Each row below holds a small network's activations on one input, seen along a few directions.
Each table varies a few parts of the input and shows all the possible inputs, shuffled.
Descriptions start from the smaller parts, as in this example, which fits no table here: one of 4 places along a line, together with either a single point or one of 9 places along a line or (one of 2 separate values, together with one of 8 places around a ring).
Shared parts are said once, and a part with two or three values counts as separate values.
In the rows, 128 means zero.

Other details of the inputs shift rows strongly along two fixed directions, in all tables alike. That doesn't count.

Rows:
r1: [149 107 139  96 151 135 149  34 100 130 123]
r2: [114 161 149 184 102 123  82 176 156 116  93]
r3: [105 113 120 113 166 113 173 157 128 122 102]
r4: [119 157 139 168 100 129  81 165 148 119 106]
r5: [108 120 126 107 173 111 157 155 136 115  84]
r6: [115 106 110  97 161 111 167 160 132 127 117]
r7: [108 143 137  88 188 111 155 163 170 140 123]
r8: [146 104 116  83 130 153 156  47  76 119 153]
r9: [147 106 119  80 133 148 153  52  92 119 145]
r10: [117 107 126 114 167 109 167 141 132 131 107]
r11: [170 134 131 150  65 150  83  65 119 150 189]
r12: [149 100 115  94 133 137 164  44  89 145 157]
r13: [152 172 149 154  89 136  69 125 175 164 191]
r14: [ 98 188 149 180 106 121  77 207 175 145 129]
r15: [ 99 118 116 105 165 116 161 160 116 111  84]
r16: [101 111 107 104 158 114 172 161 118 123 102]
r17: [108 117 135 117 174 117 156 141 120 113  86]
r18: [110 177 142 173 106 113  88 222 197 160 159]
r19: [123 154 148 185 103 121  77 180 161 124 109]
r20: [139  99 105  88 122 147 167  58  79 130 155]
r21: [114 155 134 174  92 132  86 154 126 121 106]
r22: [124 152 135 173 100 120  83 185 161 127 118]
r23: [117 108 121 108 163 109 172 146 135 129 110]
r24: [123 153 143 178 101 121  84 183 165 123 113]
r25: [119 160 151 180 107 125  80 180 160 115 104]
r26: [159 139 142 175  64 151  83  50 101 149 168]
r27: [172 139 139 153  74 147  74  72 128 144 178]
r28: [120 160 156 185 109 127  73 172 156 116 102]
r29: [125 144 125 151  97 135  96 178 146 113 134]
r30: [ 98 134 122  95 177 108 175 168 154 155 139]
r31: [105 108 106  97 157 126 175 166 116 110 119]
r32: [105 117 118 101 169 119 159 162 119 110  95]
r33: [159 138 126 160  51 155  86  41  94 152 173]
r34: [120 107 116 102 168 109 168 160 139 130 122]
r35: [127 111 134 105 178 114 151 146 145 120 110]
r36: [ 99 118 121 113 168 112 165 153 118 116  79]
r37: [122 112 118  92 169 115 156 151 142 121 110]
r38: [119 107 112  94 166 113 165 167 137 124 126]
r39: [127 148 130 160  99 126  84 179 154 124 128]
r40: [156 108 127  80 147 141 146  45 105 129 146]
r41: [103 111 123 121 166 111 171 142 117 127  92]
r42: [152 106 122  81 138 141 148  41  96 130 141]
r43: [111 152 135 190  86 125  98 164 135 131 113]
r44: [167 135 129 154  59 148  85  58 113 153 180]
r45: [160 100 115  72 137 148 152  65 106 123 172]
r46: [144 106 129  99 137 138 159  28  83 131 127]
r47: [166 136 144 169  71 144  81  69 121 149 175]
r48: [119 108 123 106 169 110 169 159 143 126 117]
r49: [122 158 144 175 104 126  79 175 154 120 112]
r50: [128 153 145 174 106 123  81 188 169 121 123]
r51: [107 110 109 100 163 117 170 163 121 121 113]
r52: [161 136 131 164  62 142  86  72 117 154 173]
r53: [127 153 138 160 103 133  81 165 145 117 123]
r54: [124 113 120  90 175 115 154 162 149 118 118]
r55: [114 148 127 162  87 142  98 154 114 110 117]
r56: [146 102 113  89 135 139 161  53  93 140 155]
r57: [153 105 121  77 137 151 151  53  95 118 156]
r58: [170 128 124 140  61 160  93  64 105 138 199]
r59: [125 112 117  89 172 116 154 166 145 116 122]
r60: [102 117 133 120 171 114 160 137 115 115  75]
r61: [102 120 120 104 175 116 160 166 126 110  88]
r62: [147 107 131  96 142 139 156  38  90 129 134]
r63: [124 138 120 155  89 134 105 170 135 123 142]
r64: [102 111 112 112 161 110 175 151 119 129  99]
r65: [160 144 140 164  64 154  77  46  96 141 162]
Each input here is: one of 5 places around a ring, together with either a single point or (one of 2 separate values, together with one of 6 places along a line).
The inputs of r2 and r43 match in every part but the place on the ring of 5. If r1 is changed in the same way as r2 into r43, which row does it become?
> r41
Change only the choice among 2 separate values in r33. List by row number the other rows that result.
> r56
A walk changes only the place on the ring of 5. It starts at r13 and steps to r7. List the rest of the walk in order.
> r14, r30, r18
List by row number the other rows that have the place on the ring of 5 in common with r13.
> r19, r22, r24, r27, r29, r35, r37, r39, r45, r50, r54, r59
List by row number the other rows that have the place on the ring of 5 in common with r58.
> r6, r10, r11, r18, r23, r34, r38, r44, r47, r48, r52, r63
Change only the choice among 2 separate values in r16. List by row number the other rows that result.
> r51
